Each row below holds a small network's activations on one input, seen along a few directions.
Each table varies a few parts of the input and shows all the possible inputs, shuffled.
A made-up example of a description, with smaller parts first: line(6) and (point or line(9) or (values(2) and ring(8))).
Shared parts are said once, and a part with two or three values counts as separate values.
(in the rows, 128 means zero)

Other details of the inputs shift rows strongly along two fixed directions, in all tables alike. That doesn't count.

Table:
R1: [175 102  68 100 164  91  67  62  27 122 151 101]
R2: [153 223 187 109 172  69 187 149 112 113  90 131]
R3: [152 149 105 117 168  97 117 121 109  97 142 116]
R4: [128 183 154 127 153 141 188 187 223 103 124 177]
R5: [112  42  98 124  52 174  17  91  92 153 137  91]
R6: [106  80 106 155  88 157 112 133 147  98 151 123]
R7: [138 152 133 145 131 147 150 144 185 114 154 175]
R8: [ 99 138 173 153  42 209 142 160 230 140 126 178]
R9: [137 198 117 132 171  90 175 150 160 131 105 144]
R10: [111  73 109 141  96 154 115 141 145 110 140 120]
R11: [ 99  98  99 165  92 144 137 134 167 138 123 124]
R12: [152 127 123 109 179  84 112  86  33 146 140  94]
R13: [136 147 160 140 105 133 126 130 135 138 125 138]
R14: [132 164 159 106 151 118 225 176 160 121 104 165]
R15: [116  77 116 159  76 167 123 134 165 123 162 149]
R16: [161 148 135 105 166  91 194 130  91 127 116 139]
R17: [ 75 103 127 165  90 164 107 134 188 156 125 126]
R18: [144  73 104 122 117 109  32  83  37 128 122  66]
R19: [122 163 143 148 138  90 129 126 113 150  80 120]
R20: [112 124 143 121 144 136 126 136 125 129 129 115]
R21: [117 117 136 103 132 146 124 122 117 147 124 120]
R22: [105 101 123 135 118 144  91 112 121 121 147 101]
R23: [167 184 152  76 212  60 175 102  35 146 108 112]
R24: [125 106 100 115 116 155  99 130 154 121 146 145]
Description of these inputs: line(4) and (point or ring(5)).
Q: The inputs of R22 and R2 match in every part but the line(4) part. If R20 is changed in the same way as R22 into R2, which row does it become?
A: R18
Q: A walk changes only the ring(5) part. It starts at R3 and steps to R4. List the rest of the walk in order.
A: R24, R1, R7
Q: Which other rows does R17 become when the line(4) part takes its other values? List them by row number.
A: R9, R11, R19

Table:
R25: [127 173 185 142 108 135 213 178 200 125  99 168]
R26: [101  99 144 133  64 182 123 140 176 124 136 150]
R27: [129  99  62 135 120 119  97 126 133 102 146 118]
R28: [116  79 118 123 103 188 111 127 166 119 168 161]
R29: [164 179 142  96 163 103 131 106  81 132 121 122]
R30: [148 174 161 111 135 121 171 135 120 124 107 150]
R31: [139  63  99 106 136 159  93 106  99 125 165 120]
R32: [101 109 120 121 120 152  89 127 136 135 145 105]
R33: [154 156 130 116 167  84 170 124  96 109 143 132]
R34: [129  81 121 135  82 138  91 110 105 121 130 119]
R35: [137 175 142 116 168  85 136 132 103 134 118 118]
R36: [120 160 157 127 144 107 190 158 133 146  98 139]
R37: [130  59  94 129 113 115  79  93  39 141 132  81]
R38: [180 145 121 116 185  64 147 108  56 104 140 114]
R39: [117 159 151 137 157 103 156 135 140 137  98 133]
R40: [168 169 101 121 173  86 161 120 104 124 124 143]
R41: [109 117 124 152 106 136  79 119 146 128 129 118]
R42: [ 76 115 136 162  96 168 104 154 196 131 134 141]
R43: [141 172 156  98 150 119 142 134 117 132 126 138]
R44: [149 145 113  99 213  52 108  97  18 132 115  66]
R45: [117  66 111 117 108 170  73 103  94 133 149  96]
R46: [115 183 190 118 136 163 206 184 196 124 117 179]
R47: [129 160 153 102 161 122 147 141 116 127 129 136]
R48: [119 109 119 163  83 174 126 131 188 108 166 156]
R49: [128 118 111 131 101 156  64 107 132 136 141 120]
R50: [115 203 181 118 137 139 181 173 207 128 118 170]
R51: [ 97  73 122 145  81 163 123 135 143 137 129 113]
R52: [ 95  80 119 146  85 160 119 132 146 144 124 111]
R53: [122  97  77 141 104 144 106 115 145 128 155 137]
R54: [117 175 158 130 167 117 167 153 156 126 115 136]
R55: [123  67  93 141 123 108  59  85  53 155 128  85]
R56: [160  90  98 115 119 159  82  94  97 125 162 135]
R57: [155 142 131  88 159  61 142 109  39 130 106 104]
R58: [134 168 149 101 181  96 144 139 107 129 118 124]
R59: [100 106 107 147 101 139  69 107 132 137 135 103]
R60: [126 183 163 144 124 122 177 149 166 149 100 159]
R61: [115 120 110 151 113 130  68  99 119 130 128 108]
R62: [174 151 127  89 166  86 111  85  38 132 122 101]
R63: [145  46  35 117 151  97  53  65  32 126 161  68]
R64: [143 182 137 126 160  79 137 113 102 143  93 123]
R65: [106  98 119 153  85 148  96 121 141 153 126 127]
R66: [ 95 139 148 167  89 184 114 161 222 124 141 148]
R67: [132  94  86 157  95 159 105 127 169 123 154 147]
R68: [101  91  99 137 135 125  69 102  96 135 129  80]
R69: [170 159  94 125 180  65 150 144 117  92 118 133]
R70: [100 174 169 140 146 124 186 164 195 137  97 145]
R71: [121  80 104 133  89 119  84  96  87 150 126 100]
R72: [138 134 139  99 164  90 167 125  75 124 106 101]
R73: [107 123 141 164  60 180 138 147 197 147 120 155]
R74: [175 152 147  92 167  88 129 108  56 125 118 112]
R75: [137  72 100 138  95 117  73  94  70 149 121  91]
R76: [114 111 143 152  61 180 132 143 182 126 127 154]
R77: [139 126 140  92 173  95 155 116  60 117 110 101]
R78: [ 81 101 154 139  70 201 142 161 200 120 137 160]
R79: [114 163 164 136 149 137 224 178 202 106 141 163]
R80: [135  74  99 110 104 173  86 103 130 126 167 142]
R81: [149 181 158 114 159 106 140 135 132 125 116 137]
R82: [147 166 150 134 153  89 153 136 114 146  96 133]
R83: [114  94 129 120  82 171  87 113 131 133 147 130]
R84: [143 138 127 112 183  84 171 128  88 102 139 129]
R85: [119  69 112 126 104 137  97 111  85 125 134 101]
R86: [ 91  90 129 156  95 159 115 134 163 151 125 124]
R87: [145 149  96 128 179  86 165 149 135  98 124 133]
R88: [106  93 128 147  64 160 121 131 149 140 131 129]
R89: [114 188 166 135 137 112 174 152 181 142  96 154]
R90: [ 97  84  79 156 106 161 120 153 203  95 146 133]
R91: [124 190 175 149 133 117 178 162 194 138  98 158]
R92: [166 175 154  99 168 102 136 128  97 128 121 127]
R93: [129  84 129 133  87 163  92 122 120 119 133 126]
R94: [156 140  96 112 187  76 157 119  84 122 131 127]
R95: [144  80 112 123  97 182  92 119 152 123 171 152]
R96: [141 172 162 128 120 109 188 143 139 136  98 142]
R97: [153 174 100 134 158 100 167 151 160  93 119 147]
R98: [141 191 146 127 164 103 141 131 121 128 114 129]
R99: [ 96 106 139 129  98 197 110 147 183 133 151 133]
Q: The inputs of R52 and R36 match in every part but one. If R90 is changed in the same way as R52 into R36, which row does it become?
A: R87
Q: The inputs of R68 and R41 match in every part but one. If R44 is changed in the same way as R68 into R41, which row does it become?
A: R66
Q: What do these inputs look like to the network?
A: line(5) and (line(4) or ring(11))
Q: Which other rows does R96 become when the line(5) part takes its other values? List them by row number.
A: R25, R37, R51, R88
Q: Which other rows does R73 become when the ring(11) part takes its other values? List them by row number.
A: R29, R30, R49, R60, R61, R62, R64, R76, R96, R98

Table:
R100: [ 90 124 145 158  88 180 132 145 199 143 123 147]
R101: [ 86 114 148 167  59 171 105 135 178 151 114 129]
R102: [139 115 128 109 131 140 114 121 114 121 140 126]
R103: [143 217 194 105 168 135 246 191 210 109 119 194]
R104: [140 137 115 129 127 127 110 121 128 117 139 134]
R105: [109  36 111 140  46 182  32  85  86 146 144  91]
R106: [157 134 108 107 165  88 153 120  87 114 133 122]
R107: [125  77  89 132 100 156  48  98 112 128 162 110]
R108: [120  49  74 141  96 104  19  64  26 144 117  52]
R109: [144 116 131 103 151 115 115 107  73 125 139 111]
R110: [133 143 121 125 149 110 122 123 121 134 121 118]
R111: [159 134 111 102 164  88  89  94  53 134 123 102]
R112: [160 115 133  95 154  90 101  93  26 135 119  89]
R113: [124 124 103 134 138 121 122 130 133 114 135 123]
R114: [132 158 165 126 119 116 126 118 104 150  93 119]
R115: [135 172 159 127 160  87 155 133 103 145  93 117]
R116: [107 149 136 145 118 147 157 166 207 118 119 153]
R117: [175 114  83 104 180  69 134  99  47 115 137 109]
R118: [139  93 101 120 114 144  98 114 111 111 158 123]
R119: [109 105 111 142 126 126 100 122 128 125 135 110]
R120: [140 114  85 137 146 104 124 122 119 109 137 123]
R121: [171 145 111  86 201  60 154 108  39 122 128 107]
R122: [127 143 120 128 144 123 133 135 141 126 133 131]
R123: [ 88  62  83 177  50 200  58 124 198 124 168 130]
R124: [ 92 112 158 150  74 183 154 164 202 138 127 155]
R125: [ 80  85 121 169  61 198  82 134 204 137 154 134]
R126: [146 143 125 116 174  60 127 110  50 135  95  88]
R127: [167 141 115  88 192  65 146 108  43 126 117 102]
R128: [116 199 194 120 151 130 249 188 195 132 101 182]
R129: [139 200 187 117 151 103 179 153 139 141  91 146]
R130: [107 130 115 157 108 151 145 158 202 104 134 152]
R131: [ 84  60 126 157  39 194  89 126 165 150 136 126]
R132: [128 127 137 135 107 175 168 164 206 103 158 180]
R133: [129  92 127 117 114 153  98 106 102 132 145 120]
R134: [128 214 176 118 184  82 225 173 154 127  84 152]
R135: [139 135 130 113 141 112 102 102  77 144 117 111]
R136: [153 183 140 122 158 111 177 148 157 113 126 167]
R137: [126 124 133 116 139 122 149 130 116 128 133 130]
R138: [ 90 108 142 154  67 199  95 142 206 135 149 150]
R139: [146 178 129 130 166 102 185 149 158 116 125 155]
Q: The inputs of R122 and R103 match in every part but one. If R115 is changed in the same way as R122 into R103, which row does it become?
A: R112
Q: The inputs of R111 and R127 match in every part but one. If R104 is changed in the same way as R111 into R127, which row does it become?
A: R106
Q: What do these inputs look like to the network?
A: ring(5) and line(8)
Q: Which other rows does R134 become when the line(8) part takes its other values? List them by row number.
A: R108, R113, R116, R119, R120, R126, R130
Q: A walk changes only the ring(5) part. It starts at R105 and steps to R114. List the rest of the walk in order.
A: R101, R108, R131
